These are the activations of a small neural network, seen along a few directions. Each row is one input.
In each table, some parts of the input vary, and every possible input appears once, in random order.
A made-up example of a description, with smaller parts first: values(2) and (point or line(9) or (line(4) and ring(5))).
Shared parts are said once, and a part with two or three values counts as separate values.
(in the rows, 128 means zero)

Other details of the inputs shift rows strongly along two fixed directions, in all tables alike. That doesn't count.
These rows show it; all are for the same input, with only those details redrawn:
[ 77  81 165 137  97 110 168 203 139  87 226]
[115 109 176 134 164 157 167 119 158  40 134]
[127 121 151 132 166 140 143 125 144  87 141]
[163 142  86 127 156 110  92 132 122 190 151]
[157 139  83 129 148 108  89 139 119 192 161]
[142 126 118 126 149 121 117 140 132 143 160]
[172 155  86 126 182 130  89 105 129 174 118]
[145 141 160 130 210 181 149  69 163  49  76]

A family of inputs:
x1: [ 63 107 154 130  72 127 166 165  95  84 204]
x2: [139 140 109 134 127 136  91 109  96 227 128]
x3: [164 147  80 128 157 111  85 129 121 195 147]
x4: [144 159  77 127 130 125  96 106  75 195 148]
x5: [ 67  72 151 129  86  79 162 168 145 107 138]
x6: [107 116 158 129  93 132 171 168 152  50 141]
x7: [ 58  96 172 118  57 120 155 176  90 115 170]
x8: [162 148 144 131 172 180 156  81 165  36  40]
x9: [119 120 133 143 122 118 188 134 155  77 105]
x10: [ 92 110 184 101 109 126 143 139 160  70 109]
x11: [121 130 103 118  97  93 105 166 129 163 197]
x12: [130 128 110 126 140 164 106  93  93 138  58]
x13: [169 152 128 143 190 201 155  50 105  71  32]
x14: [161 145 122 128 130 125  64 126 122 218 131]
x15: [156 141  97 134 142 121  84 144  99 177 169]
x16: [175 161  81 124 107 116  88 146  98 172 126]
x17: [164 179 150 122 178 189 132  59 140  37  37]
x18: [141 108 103 133  90 111 127 185 125 145 168]
x19: [127 131 100 106 111  62 108 117 129 202 106]
x20: [102  85 116 147  72  79 174 196 132 136 189]
x21: [147 157  69 123 109  74 118 128 123 193 126]
x22: [ 91 109 177 138 123 141 154 161 129  48 184]
x23: [ 90 123 179 146 160 176 178  96 115  31 122]
x24: [179 123 109 129 157 131  86 108 145 202  94]
x25: [164 173  82 109 150 122  83  97 134 164 110]
x26: [ 65  67 179 141  72  72 174 176 160 138 202]
x27: [125 155 118 126 127 156 136  88  95 107 108]
x28: [160 118 162 123 200 190 136  62 173  65  10]
x29: [ 65  93 170 142 116  95 200 161 153  72 190]
x30: [133 109 115 148 123 149 108 129  96 201 131]
x31: [133 155  76 121 110  75 118 119 133 182 135]
x32: [136 133 150 124 162 176 102 101 136  80  35]
x33: [134 150 124 129 129 126 102 131 113 127 161]
x34: [149 158 171  99 188 174 117  37 184  86  28]
x35: [ 84 125 160 118 100 147 133 119 115 136 140]
x36: [ 79  86 130 146  82 112 151 191  74 142 239]
x37: [123 153 137 122 160 124 166  69 162  82  91]
x38: [ 82  86 190 118 118 148 158 152 169  28  93]
x39: [135 147 138 108 108 126  73 129 126 181 134]
x40: [ 95  72 208 152 108 159 154 172 149  72 156]
x41: [135 134  78 128  92  76 137 146 130 174 138]
x42: [136 141 132 121 170 140 128 111 150  99 124]
x43: [144 151  73 129  94 127 113 137  75 180 136]
x44: [182 147 124 136 167 177 123  99 124  85  70]
x45: [ 64  98 171 135 101  92 198 157 155  68 191]
x46: [159 127 109 137 171 185 113  70  99 153  39]
x47: [106  99 130 142  47 106 139 229 103 113 210]
x48: [ 82 108 186 116 116 108 176 108 178  91 121]
x49: [161 114  91 131 153  95 114  97 133 199  72]
x50: [151 142  73 140 160  82 111 112 124 208 140]
x51: [165 117 102 141 158 100 113  90 146 209  88]
x52: [144 149 111 102 103 104  62 145 100 196 117]
x53: [142 148  88 112  91  99 106 164 125 166 153]
x54: [144 163  97 120 125 149 127 101  84 143 106]
x55: [125 146  92 113  90  97 106 158 128 162 167]
x56: [148 115 184 138 188 204 136  80 151  44  24]
x57: [150 144  69 136 101 134 114 140  76 181 132]
x58: [ 75  77 206 128  89 125 162 178 176  89 184]
x59: [164 175  81 117 119 113  73 124 100 176 132]
x60: [101 128 167 127 111 143 142 142 131  54 158]
Describe the family of inputs behind these rows.
Answer: line(4) and (ring(6) or line(9))
The inputs of x48 and x35 match in every part but the line(4) part. If x19 is changed in the same way as x48 into x35, which row does it become?
Answer: x7
The inputs of x46 and x28 match in every part but the line(4) part. If x30 is changed in the same way as x46 into x28, which row does it become?
Answer: x24
Start at x39 and move only the ring(6) part, one step at a time. The first step leads to x14. Which rows follow, in order?
Answer: x40, x56, x32, x52
Which other rows does x9 become when the line(4) part takes its other values? List them by row number.
Answer: x8, x47, x57
Start at x36 and move only the line(9) part, one step at a time. The first step leads to x23. Which rows follow, in order?
Answer: x4, x1, x27, x54, x43, x57, x13
Which other rows does x41 become when the line(4) part takes its other values? List them by row number.
Answer: x6, x16, x43
